Each row below holds a small network's activations on one input, seen along a few directions.
In each table, some parts of the input vary, and every possible input appears once, in random order.
A made-up example of a description, with smaller parts first: one of 4 places along a line, together with either a single point or one of 9 places along a line or (one of 3 separate values, together with one of 8 places around a ring).
Shared parts are said once, and a part with two or three values counts as separate values.
In the rows, 100 means zero.

Other details of the inputs shift rows strongly along two fixed directions, in all tables alike. That doesn't count.

Table:
r1: 123,97,107,86,79,109,124,106,108,130,88,122,76
r2: 102,108,101,108,105,108,64,65,130,57,132,55,97
r3: 116,78,77,130,138,102,130,149,103,138,61,137,88
r4: 97,97,85,135,171,76,58,115,79,77,116,55,102
r5: 86,107,116,92,119,105,72,68,116,73,137,41,123
r6: 94,95,89,79,83,114,114,97,117,93,81,109,95
r7: 112,106,125,70,40,100,120,90,93,119,111,121,111
r8: 94,113,85,110,130,80,77,88,121,66,95,57,112
r9: 98,89,84,163,167,91,70,142,70,84,88,69,74
r10: 124,92,85,106,104,87,123,133,83,140,88,128,92
r11: 80,109,105,68,46,116,112,90,104,103,85,119,107
r12: 87,92,125,57,71,135,114,91,110,117,107,116,100
r13: 101,90,61,115,134,77,117,147,85,116,58,131,94
r14: 116,83,74,123,135,88,117,151,87,136,64,151,92
r15: 80,103,133,71,71,105,87,80,92,86,134,88,123
r16: 89,101,117,81,46,122,107,86,112,115,103,129,101
r17: 97,100,94,132,116,76,76,104,97,72,117,79,101
r18: 86,105,98,90,81,84,100,101,95,83,92,104,112
r19: 119,116,109,106,105,90,76,65,120,78,133,42,111
r20: 108,113,118,85,48,109,102,85,100,115,112,102,92
r21: 91,106,112,96,112,123,141,50,78,102,96,147,96
Each input here is: either a single point or (one of 4 separate values, together with one of 5 places around a ring).

Table:
r22: 112,88,71,133,138,94,132,156,87,115,38,136,68
r23: 123,102,109,74,73,114,118,99,111,131,92,117,105
r24: 104,99,105,79,81,100,125,121,80,131,95,119,106
r25: 114,102,103,101,101,103,78,85,120,84,129,57,95
r26: 113,90,60,163,179,70,88,134,95,81,68,83,89
r27: 96,95,93,80,78,126,121,105,109,112,76,126,93
r28: 84,104,100,92,117,91,75,81,103,73,109,68,125
r29: 80,100,113,52,56,121,115,87,121,108,114,140,121
r30: 102,101,89,77,83,104,132,101,105,115,72,128,96
r31: 100,94,121,95,103,123,130,81,79,121,107,148,91
r32: 104,116,118,105,122,118,93,44,100,76,130,76,86
r33: 116,88,84,148,171,71,78,144,78,99,88,66,94
r34: 105,106,110,102,98,95,66,88,111,83,138,71,110
r35: 110,108,101,105,95,77,76,82,95,81,132,69,104
r36: 111,109,110,95,95,89,66,77,108,82,135,72,118
r37: 84,115,94,90,107,88,82,79,95,65,115,67,120
r38: 93,86,80,123,137,91,124,164,70,119,47,138,84
r39: 70,101,102,95,104,101,70,83,99,71,112,64,111
r40: 83,103,92,104,100,98,69,81,104,68,114,79,105
r41: 97,71,63,140,173,92,130,188,71,137,38,141,80
r42: 112,106,104,87,66,100,119,102,98,131,94,124,102
r43: 107,98,55,159,180,57,80,140,78,77,75,89,77
r44: 108,95,107,91,74,113,119,113,113,130,103,124,102
r45: 102,96,105,110,92,96,66,90,99,81,130,69,98
r46: 96,104,108,51,63,119,124,76,125,113,89,124,114
r47: 106,105,106,108,96,100,70,83,111,88,112,58,87
r48: 90,111,113,101,97,100,65,94,95,82,125,59,107
r49: 102,101,119,104,101,128,139,75,88,125,98,142,93
r50: 112,107,106,105,93,92,80,73,117,87,128,61,116
r51: 85,102,135,67,82,137,134,65,80,119,118,133,110
r52: 108,98,111,100,70,100,120,113,100,123,88,125,93
r53: 105,100,103,98,72,113,110,116,102,132,89,127,90
r54: 100,94,117,89,78,104,119,128,81,124,90,122,99
r55: 87,100,99,87,72,120,117,102,109,112,82,133,104
r56: 100,100,130,62,37,110,113,93,101,112,116,130,109
r57: 112,110,112,103,86,94,78,79,108,75,117,57,91
r58: 93,107,95,95,109,87,75,73,113,67,119,79,120
r59: 88,108,95,109,109,99,82,82,124,73,115,78,109
r60: 100,93,112,83,88,115,114,133,93,136,99,123,107
r61: 120,97,101,81,75,101,127,107,100,131,89,116,89
r62: 97,81,68,160,165,61,83,134,81,75,75,86,73
r63: 92,102,95,94,110,101,84,74,128,70,113,66,101
r64: 83,108,98,113,95,87,82,75,112,66,107,75,102
r65: 96,98,87,88,78,99,131,97,103,117,82,130,106
Q: Changing only one part turns r46 into r26. The same change can be made to r57. Which row results?
A: r52
Q: Changing only one part turns r29 into r59. The same change can be made to r62. Which row results?
A: r64
Q: What is each input in this table made of?
A: one of 4 places along a line, together with either a single point or (one of 2 separate values, together with one of 5 places around a ring)
Q: Change only the choice among 2 separate values in r62. List by row number the other rows that result.
A: r56
Q: Start at r24 and move only the place on the line of 4, one step at a time. The first step leads to r35. Which rows follow, in order?
A: r42, r61
Q: Change only the choice among 2 separate values in r28. List by row number the other rows that result.
A: r33

Table:
r66: 73,92,123,81,81,140,131,92,101,119,97,160,100
r67: 91,112,106,107,112,98,84,33,108,61,138,74,117
r68: 92,99,64,133,139,62,50,89,112,52,102,60,109
r69: 72,82,110,81,100,136,126,131,80,119,70,150,90
r70: 126,95,79,151,149,61,95,137,90,92,74,61,60
r71: 92,109,115,50,66,109,131,110,81,135,94,136,118
r72: 86,108,108,100,124,115,81,45,124,57,142,74,107
r73: 92,78,78,130,140,103,120,149,46,116,55,138,77
r74: 86,89,89,107,120,69,88,111,95,84,90,90,129
r75: 99,97,64,134,118,78,105,129,94,90,58,113,76
r76: 84,102,100,65,57,111,146,87,105,125,63,132,103
r77: 142,94,100,112,122,111,90,99,114,111,101,75,85
r78: 78,111,97,79,105,100,90,88,86,90,109,77,122
r79: 79,105,88,94,84,108,86,86,131,58,98,88,94
r80: 114,101,71,127,121,72,93,134,95,102,74,121,100
r81: 100,91,117,116,108,115,72,115,85,100,107,76,88
r82: 115,83,87,127,125,88,92,158,98,120,92,90,109
r83: 103,114,135,70,55,130,99,44,131,117,148,97,116
r84: 110,94,90,131,134,54,58,115,94,71,130,40,111
r85: 113,116,131,93,88,96,76,45,115,75,159,71,105
r86: 104,99,94,83,105,110,130,71,104,114,81,117,103
r87: 124,117,94,126,145,78,79,64,104,61,113,46,97
r88: 106,103,115,123,122,85,55,98,72,64,134,46,84
r89: 90,109,121,99,89,100,81,85,72,76,111,85,112
r90: 97,78,61,120,146,97,105,163,108,116,47,149,86
r91: 122,94,64,169,140,78,71,150,106,90,74,67,63
r92: 134,96,113,66,71,110,136,86,105,141,99,126,92
r93: 81,82,90,81,104,113,132,144,109,129,73,146,124
r94: 107,96,98,66,45,93,113,112,111,137,101,143,110
r95: 94,103,142,92,54,131,93,64,110,110,143,96,107
r96: 83,98,106,128,124,95,99,81,80,86,108,103,92
r97: 100,99,109,76,85,117,97,121,96,134,105,90,112
r98: 120,86,86,113,136,88,116,173,60,138,73,115,81
r99: 96,123,126,64,57,113,114,29,111,94,147,114,121
r100: 69,98,101,62,107,123,115,115,100,114,91,112,112
r101: 116,110,82,136,101,67,61,96,109,48,117,42,79
r102: 96,106,112,60,33,114,71,71,143,106,137,91,127
r103: 99,88,70,121,144,108,140,154,98,116,37,129,67
r104: 104,114,117,61,50,106,140,95,106,129,69,136,100
r105: 113,88,115,105,83,110,133,122,72,146,101,155,79
r106: 86,114,125,49,41,95,98,66,111,93,137,94,158
r107: 89,125,125,108,81,100,86,45,90,63,148,81,115
r108: 108,102,76,120,89,81,119,127,95,107,58,133,81
r109: 112,98,119,66,40,127,131,106,118,141,84,115,91
r110: 106,101,86,116,159,104,74,65,124,54,112,46,92
Q: Changing only one part turns r76 into r86. The same change can be made to r70. Which row results?
A: r92
Q: What is each input in this table made of?
A: one of 5 places along a line, together with one of 9 places around a ring
Q: Change only the place on the line of 5 in r88. List by row number the other rows that result.
A: r69, r73, r81, r89
Q: Change only the place on the line of 5 in r67. List by row number the other rows that result.
A: r72, r83, r85, r99

Table:
r111: 59,92,87,115,119,108,101,117,98,80,71,106,102
r112: 113,119,113,101,68,61,59,66,107,55,154,33,115
r113: 132,99,100,122,77,88,103,119,97,126,94,110,85
r114: 74,103,107,58,78,99,76,52,121,74,138,79,139
r115: 112,92,85,95,97,115,146,126,114,151,63,166,98
r116: 98,100,105,90,103,96,82,106,86,111,108,85,123
r117: 114,93,55,167,171,94,97,123,97,71,52,86,48
r118: 121,111,103,141,89,90,59,84,109,71,135,38,70
r119: 91,97,112,127,117,76,48,122,83,67,124,40,91
r120: 110,115,132,47,45,112,117,70,126,135,124,110,119
r121: 98,99,110,77,56,97,95,129,79,123,113,123,111
r122: 104,82,84,153,177,87,79,173,69,101,78,68,90
r123: 62,105,114,44,67,126,94,80,118,84,132,96,128
r124: 132,79,83,131,142,114,114,136,112,122,59,123,64
r125: 126,101,94,137,149,92,64,94,109,84,114,33,73
r126: 95,83,127,136,178,142,167,94,29,142,87,192,63
r127: 112,120,105,92,93,82,80,80,107,76,139,51,128
r128: 110,88,97,70,73,107,144,114,109,131,74,159,120
r129: 91,113,92,94,88,98,108,59,124,78,90,102,96
r130: 74,115,106,41,37,106,135,53,118,93,96,131,127
r131: 70,94,88,62,75,109,134,105,87,125,56,169,110
Q: What is each input in this table made of?
A: either a single point or (one of 4 places along a line, together with one of 5 places along a line)
Q: Change only the place on the line of 4 in r118. List by row number the other rows that result.
A: r117, r124, r125
Q: Change only the place on the line of 4 in r122. List by row number the other rows that result.
A: r111, r119, r123

Table:
r132: 68,114,109,88,104,114,106,26,107,59,118,106,110
r133: 98,92,116,84,76,118,130,120,92,136,89,145,101
r134: 108,89,91,112,131,95,106,126,86,120,91,115,95
r135: 98,104,102,94,88,98,111,101,92,108,88,110,104
r136: 82,105,110,78,74,107,91,79,113,85,120,82,121
r137: 117,97,88,137,129,82,86,108,91,95,105,90,86
r138: 107,97,86,134,123,79,85,117,83,88,90,88,81
r139: 96,103,93,118,118,88,67,99,115,71,115,65,108
r140: 105,95,98,81,64,100,114,107,109,118,90,132,105
r141: 100,95,89,132,132,94,92,131,85,100,84,98,88
r142: 94,102,103,85,67,100,118,105,104,116,89,122,104
r143: 98,104,116,85,75,108,76,66,110,88,142,84,112
r144: 96,104,98,80,88,104,101,93,108,96,102,88,103
r145: 101,108,98,115,121,95,78,89,100,75,105,58,97
r146: 103,106,108,87,93,95,106,89,91,97,108,100,107
r147: 98,105,104,83,94,106,99,90,98,98,99,91,101
r148: 89,104,100,116,119,92,72,92,95,72,113,61,106
r149: 117,91,97,120,118,100,107,125,88,112,86,109,75
r150: 97,97,87,122,140,86,83,120,83,89,93,83,94
r151: 96,111,115,84,70,108,81,68,109,81,122,75,100
r152: 102,94,98,129,138,92,90,115,86,93,99,83,97
r153: 113,93,106,87,79,118,122,108,102,135,93,135,89
r154: 78,86,86,122,158,117,132,103,81,103,66,154,84
r155: 107,104,110,100,93,109,101,87,110,107,114,94,98
r156: 103,97,83,125,131,92,92,117,99,89,86,75,90
r157: 85,94,87,121,155,119,128,87,90,93,72,134,77
r158: 88,100,100,80,91,102,97,99,102,95,106,97,112
r159: 105,100,89,133,131,93,86,117,92,94,85,78,81
r160: 108,92,81,118,118,83,108,129,98,111,71,113,97
r161: 99,109,121,80,80,113,98,69,109,90,122,79,110
r162: 87,102,102,96,86,104,97,106,106,96,105,97,105
r163: 97,98,98,91,85,101,86,104,113,94,109,101,106
r164: 111,92,86,117,117,96,105,130,108,112,75,108,89
r165: 100,95,115,85,78,118,117,102,104,132,105,132,108
r166: 110,97,103,78,81,107,134,105,93,139,91,146,106
r167: 97,113,119,86,77,98,92,63,105,81,129,77,117
r168: 107,96,112,81,81,118,125,96,104,133,96,126,102
r169: 95,111,109,78,66,106,82,70,119,77,126,73,105
r170: 106,90,95,134,132,88,84,121,84,91,102,87,85
r171: 115,90,94,111,132,100,122,135,81,124,74,118,81
r172: 106,92,100,78,69,112,114,112,114,123,86,128,97
r173: 97,97,110,86,99,106,110,104,90,109,104,110,106
r174: 97,98,104,81,68,115,120,109,109,122,86,121,98
r175: 91,91,105,77,64,112,112,113,101,119,94,130,102
r176: 102,106,118,87,69,97,96,76,100,91,123,96,103
r177: 99,103,87,117,113,83,87,99,99,79,99,73,104
r178: 107,90,91,130,141,95,97,122,89,108,95,99,97
r179: 104,109,104,125,117,82,77,85,97,71,120,64,99
r180: 113,100,87,132,135,84,93,105,92,96,100,85,97
r181: 103,90,81,107,127,90,100,136,97,112,79,114,100
r182: 93,112,105,84,63,93,82,70,112,74,125,80,110
r183: 95,102,98,73,74,100,121,102,99,114,90,122,109
r184: 96,114,106,86,71,92,84,74,123,78,120,81,118
r185: 106,107,108,121,118,94,80,87,103,77,117,61,91
r186: 88,107,116,81,67,110,81,76,104,84,125,87,108
r187: 102,97,94,75,80,98,125,115,103,125,79,137,108
r188: 93,92,103,74,75,113,117,113,110,123,87,131,116
r189: 103,105,91,103,120,85,75,88,115,74,109,58,102
r190: 103,109,113,77,86,109,94,67,111,97,128,82,109
r191: 98,110,100,85,89,97,101,90,92,93,102,98,107
r192: 104,91,101,74,75,117,130,116,111,135,74,135,104
r193: 105,100,89,123,113,90,106,125,85,109,77,112,87
r194: 114,103,90,137,131,83,89,105,96,94,105,86,93
Q: What is each input in this table made of?
A: one of 3 separate values, together with either a single point or (one of 4 places along a line, together with one of 5 places along a line)
Q: Changing only the choice among 3 separate values turns r164 into r139. The same change can be made to r192. Which row results?
A: r188
Q: Changing only the choice among 3 separate values turns r150 into r147. The same change can be made to r134. Which row results?
A: r190
Q: Change only the choice among 3 separate values in r179. List by row number the other rows that result.
A: r133, r185

Table:
r195: 80,114,139,63,72,116,62,10,120,61,177,48,147
r196: 114,94,72,173,170,67,88,111,75,71,83,87,63
r197: 115,103,71,163,176,69,96,105,79,83,90,83,74
r198: 78,97,117,100,95,117,97,91,86,94,117,100,106
r199: 110,93,125,43,45,148,164,85,110,158,80,170,90
r200: 65,127,106,70,63,92,54,19,129,25,151,46,134
r201: 89,93,137,21,34,162,149,92,94,158,100,177,110
r202: 112,97,87,168,159,96,93,111,80,86,78,85,65
r203: 103,87,85,138,175,77,103,143,58,106,77,111,86
r204: 94,76,101,59,68,134,174,149,111,168,33,195,94
r205: 66,105,117,41,28,140,131,86,124,121,94,148,111
r206: 94,91,80,163,180,70,81,139,58,79,90,89,84
r207: 94,93,77,96,124,94,99,98,122,97,91,96,105
r208: 96,97,59,137,161,69,99,130,89,82,57,90,99
r209: 154,92,82,148,110,61,83,167,97,123,86,77,72
r210: 106,129,108,62,19,76,31,71,150,55,154,11,137
r211: 104,130,128,84,86,108,65,5,135,51,166,38,117
r212: 126,81,107,70,36,103,132,189,83,182,77,149,105
Q: Changing only one part turns r196 into r200. The same change can be made to r199. Which row results?
A: r204
Q: What is each input in this table made of?
A: one of 3 separate values, together with either a single point or one of 5 places around a ring
Q: Change only the choice among 3 separate values in r198. List by row number the other rows that result.
A: r202, r205
Q: Change only the choice among 3 separate values in r203. List by row number the other rows that result.
A: r197, r208
